Each row below holds a small network's activations on one input, seen along a few directions.
In each table, some parts of the input vary, and every possible input appears once, in random order.
Descriptions start from the smaller parts, as in this example, which fits no table here: one of 3 separate values, together with either a single point or one of 9 places around a ring or (one of 4 places along a line, together with one of 8 places around a ring).
Shared parts are said once, and a part with two or three values counts as separate values.

Other details of the inputs vary at random and push rows far along two fixed directions, the same in every table; ignore that.

Rows:
x1: [ -3  -4  13   4  -3  -6   2 -12 -16   0  -8]
x2: [  8   0 -10   2   5  12  -2  17  12   4  -3]
x3: [  4  -2   5  12 -13   9  -8  13  10   8  -9]
x4: [ 18   8 -13  10  -3  16 -12  11  21  10  -5]
x5: [ 2 -1 11  7 -5 -8 -7 11  7  2 -5]
x6: [-11  -5  29  -3 -12 -23   8  -7 -16  -6  -7]
x7: [ 14  -7  -1  16 -13  18 -13  -1  16  15  -6]
x8: [ 17  -5   0  13 -13  28  -8   9  15   9 -17]
x9: [ 10   1   6   1 -12   0   1  -9  -5   2 -10]
x10: [  7  11 -33  -4   6  29   8  10   9   3   7]
x11: [-11   1 -11  -8  14 -13   9   2  -3  -4  21]
x12: [ 14  -2 -13  10  -7  31  -7  17  17  12 -11]
x13: [  5 -10  11   2  -2 -16   2 -15  -5  -3  -4]
x14: [-25   8   3  -7  17 -26   7   4 -15  -8  20]
x15: [ 11   2 -18 -11  -3  25 -20   1  19  -1  -8]
x16: [-25   9 -10  -5  12  -7   9   7 -14  -2  20]
x17: [-32   6 -15 -13  12 -21  19   2 -16  -8  33]
x18: [ 16   4   6   8  -7   3 -11   3  13   8  -7]
x19: [  5 -10   4  -7  -9  12 -21   3  14  -4 -17]
x20: [ -2   5 -38  -3  19  13   6  14  11   2  20]
x21: [ 12 -13  -4   0 -10  19 -27  -8  21   2 -12]
x22: [ 10  -1   7  13   1   8 -14   3   9  10  -8]
x23: [ -5  -6  14   5  -9  -8   1 -11  -3   0   4]
x24: [ -5   3 -34 -10  23  10  15   7   3  -6  22]
x25: [-23  21 -43 -20  20   2  22  17  -9  -7  34]
x26: [-18   3 -29 -24  21  12  -3   4  -3 -12  12]
x27: [ 32   0  -5  10  -7  19  -9  -2  15   8 -21]
x28: [  8  -3   4  11  -5  16  -6  -5   1   8 -14]
x29: [ -8  12 -21 -19  18  -8  20   2  -9 -10  16]
x30: [ 12  -2   7  12   1  11 -10  -1   8   5 -10]
x31: [  0  16 -55 -16  20  33  21  13   2  -1  15]
x32: [ -5 -10  18   1 -10 -20   5 -19 -14  -3  -1]
x33: [  2  -5  17  -1  -2 -13   4   0  -3  -5  -9]
x34: [ -1  -3  18   0  -2 -13   2   3  -2  -6  -4]
x35: [-16  -1  30   5  -7 -22  -3  -8 -16   1   3]
x36: [  3  -8  14   3  -2 -15   1 -13  -1  -2  -1]
x37: [-13  11   6 -14   8 -25  14  -3 -13 -13  16]
x38: [-1 -1 13  9 -5  6 -5 -5 -3  4 -5]
x39: [-10  -8  26   1 -11 -24   5 -19 -13  -3   1]
x40: [ -5  -3  25   2   2 -20   0 -12 -12  -4  -5]
x41: [ -3  -4  22   1   3 -21   1 -14 -16  -5  -7]
x42: [ 19  -8  -1  10 -12  21  -4   3   6   7 -23]
x43: [ -1  -7  22  -3  -3 -23   6  -5 -13  -9  -9]
x44: [ -8   6  23  -1 -14 -21   0  -6  -9   1   4]
Each input here is: one of 4 separate values, together with either a single point or (one of 2 separate values, together with one of 5 places along a line).
Question: Changing only the choice among 4 separate values turns x34 into x30. The same change can be made to x5. Which row results?
Answer: x14
Question: Changing only the choice among 4 separate values turns x42 into x1. The same change can be made to x8. Which row results?
Answer: x38
Question: Which other rows does x36 become when the choice among 4 separate values takes its other values? List them by row number.
Answer: x29, x33, x40
Question: A walk changes only the place on the line of 5. It starts at x13 and steps to x36. List the rest of the walk in order.
Answer: x24, x11, x20
Question: Which other rows agree with x10 in the choice among 4 separate values? List them by row number.
Answer: x4, x9, x15, x18, x25, x27, x29, x31, x37, x44

Rows:
x45: [-14   2  -4  -2   0 -10   2 -13  -9  -1  19]
x46: [ -1   3 -26   0  13  21  -2  14   9   6   4]
x47: [ -3   0  11   4   1 -11 -12   6   9  -1   2]
x48: [ 10   1   4   5 -13  15 -18   6  17   8 -10]
x49: [ 4  5 -6  8  2 -4 -4 -2 10  7 16]
x50: [ 10  -2  -6   0  -9  21 -13   0  14   2 -15]
x51: [  4  -3  -6   8  -1  17 -12   5   5   5  -8]
x52: [ 21  -6  -9   8 -13  27  -5   2  15   9 -19]
x53: [  9   0 -21 -16   7  15  -3   2   9  -8  -2]
x54: [-14   9   3 -13   5 -20   2   8   0  -9  15]
x55: [ 18   7 -35  -8  15  26  15   5   3  -1  -3]
x56: [-19  -3 -10 -19  20 -23  23  -5 -21 -19  16]
x57: [-11  11  -9  -7   8  -4  21   7 -13  -3  14]
x58: [ -5  -5   9 -13   9 -18   2  -9 -12  -9   1]
x59: [ -1 -13  40  -4  -9 -27 -14 -19  -4  -9 -11]
x60: [ -4   1   0   6   4   5   7   0 -10   3   2]
x61: [-1  2 -5  7 -2  3 -4 -6  7 10 12]
x62: [ -4   5 -12   3  13   9  12   9  -5   4   9]
x63: [-28   5 -14 -18  15 -20  19 -16 -19 -12  30]
x64: [11 -4 -5 -7 -1  2  8 -2  1 -4 -5]
x65: [ 11  -2  27  12 -23  -3 -19  -2   8  11 -19]
x66: [ -2  -1  39  10 -21 -21   1 -13 -16   1 -11]
x67: [  4  -5  17   7 -19  -1  -4  -2  -1   4  -9]
x68: [  9   1  -2   9   4   6 -11  11  13   8  -4]
x69: [ 18  -3  25  19 -22  -6 -11   2  17   9 -16]
x70: [ 13  -1   1   9 -14  19 -15   4   8   8 -15]
x71: [ 3 -1 -2  8  4 -3  1 10  7  4  4]
x72: [ 14  -8  29   1 -16 -15 -13 -14  -1  -2 -22]
x73: [  8   9 -30   6  20  20  11  19   7   7  10]
x74: [14  9  1 14 -3  3  3  8  7  6 -5]
x75: [-26  -1  12  -6   5 -30  15   0 -18  -8  17]
x76: [ 3 -8 -1 11 -5 12 -4  3  2  5 -5]
x77: [ -2   8 -35 -10   7  31  -2  15   9  -2   7]
x78: [  8   2  32  11 -17 -21 -14   0   5   3 -12]
x79: [ 20 -15  12  20 -16  18 -15  -5  13  10 -25]
x80: [-22  10  -8 -18  13 -17  30  -4 -26 -14  15]
x81: [-22   1  -9 -14  11   0   2   4  -8  -9  17]
x82: [  8  -4  -8  -2   2  -4  -2 -18   1   0   5]
x83: [-12   1   0  -4  11  -8  17  -7 -17  -6   5]
x84: [-14  -3   8  -9   6 -14   3  -7 -12  -6   1]
x85: [ 14   1 -35  -3  22  26  13   4   3  -1  -1]
x86: [  2   4 -22  -9   5  17   2   4   3  -1  -4]
x87: [-27  -4  45  -2  -9 -43  -8 -11 -15  -9   5]
x88: [ 1  1 -2  1 -7  3  5  8  2  5  3]
x89: [ -3  -7   5  -3   0   5 -11  -4   5  -1  -7]
Question: What do these inputs look like to the network?
Answer: one of 5 places along a line, together with either a single point or (one of 2 separate values, together with one of 4 places along a line)
Question: Changing only the place on the line of 5 turns x54 into x50. The same change can be made to x49. Which row results?
Answer: x63
Question: Which other rows does x71 become when the choice among 2 separate values takes its other values? List them by row number.
Answer: x69
Question: Which other rows agree with x56 in the place on the line of 5? List them by row number.
Answer: x53, x55, x58, x59, x64, x72, x82, x85
Question: Which other rows does x50 become when the choice among 2 separate values takes its other values? List them by row number.
Answer: x89

Rows:
x90: [ 17  -1 -45  12  12  48   1  -1  19  11   1]
x91: [-36  13 -34 -23  25   5  24  19 -26  -9  33]
x92: [-20   7  42  -1 -18 -42   4  12 -13 -10   6]
x93: [ -2   0  33 -16  -6 -42   9 -18 -25 -17 -10]
x94: [-31   5  41   3 -19 -32  -1  -1 -19   2  10]
x95: [ 24  14 -37   5  17  37  -1  26  21   8  -3]
x96: [ 29  -3  -2  13  -1  20  -3   5  21   3 -24]
x97: [ 29  -6   1  -5 -14  28  -2   4  11  -3 -29]
x98: [-14  -5  38  -6  -8 -39  10  -2 -22 -18 -11]
x99: [-45   5 -47 -62  37  -4 -18   7   9 -33  40]
x100: [ 31  -8 -48   0  12  42   3  -5  18  10  -7]
x101: [  6  -9  -2  -1 -11  23  -2 -11  -2   5 -25]
x102: [ 18  -7  -6  28  -8  28 -13  -5  20  16  -5]
x103: [-13 -10  27  -3  -9 -34   5 -37 -26 -11   1]
x104: [ 37 -14  38  45 -36   0 -39  -9  34  36 -26]
x105: [-35   6 -38 -23  29   5  28  11 -27 -14  22]
x106: [-13  -3  37   3  -1 -44   4 -19 -16   0  16]
x107: [ 27  -4 -42   8  17  40   2   4  23  14  -1]
x108: [ 38  -4  40  40 -35   0 -38   6  30  23 -37]
x109: [-23   7  35  14 -14 -39  -2 -18 -14   2  22]
x110: [-24  17 -32 -32  29  -2  30  32 -14 -14  26]
Question: What do these inputs look like to the network?
Answer: either a single point or (one of 4 places along a line, together with one of 5 places around a ring)
Question: Which other rows does x98 become when the place on the ring of 5 takes its other values? List them by row number.
Answer: x90, x96, x105, x107
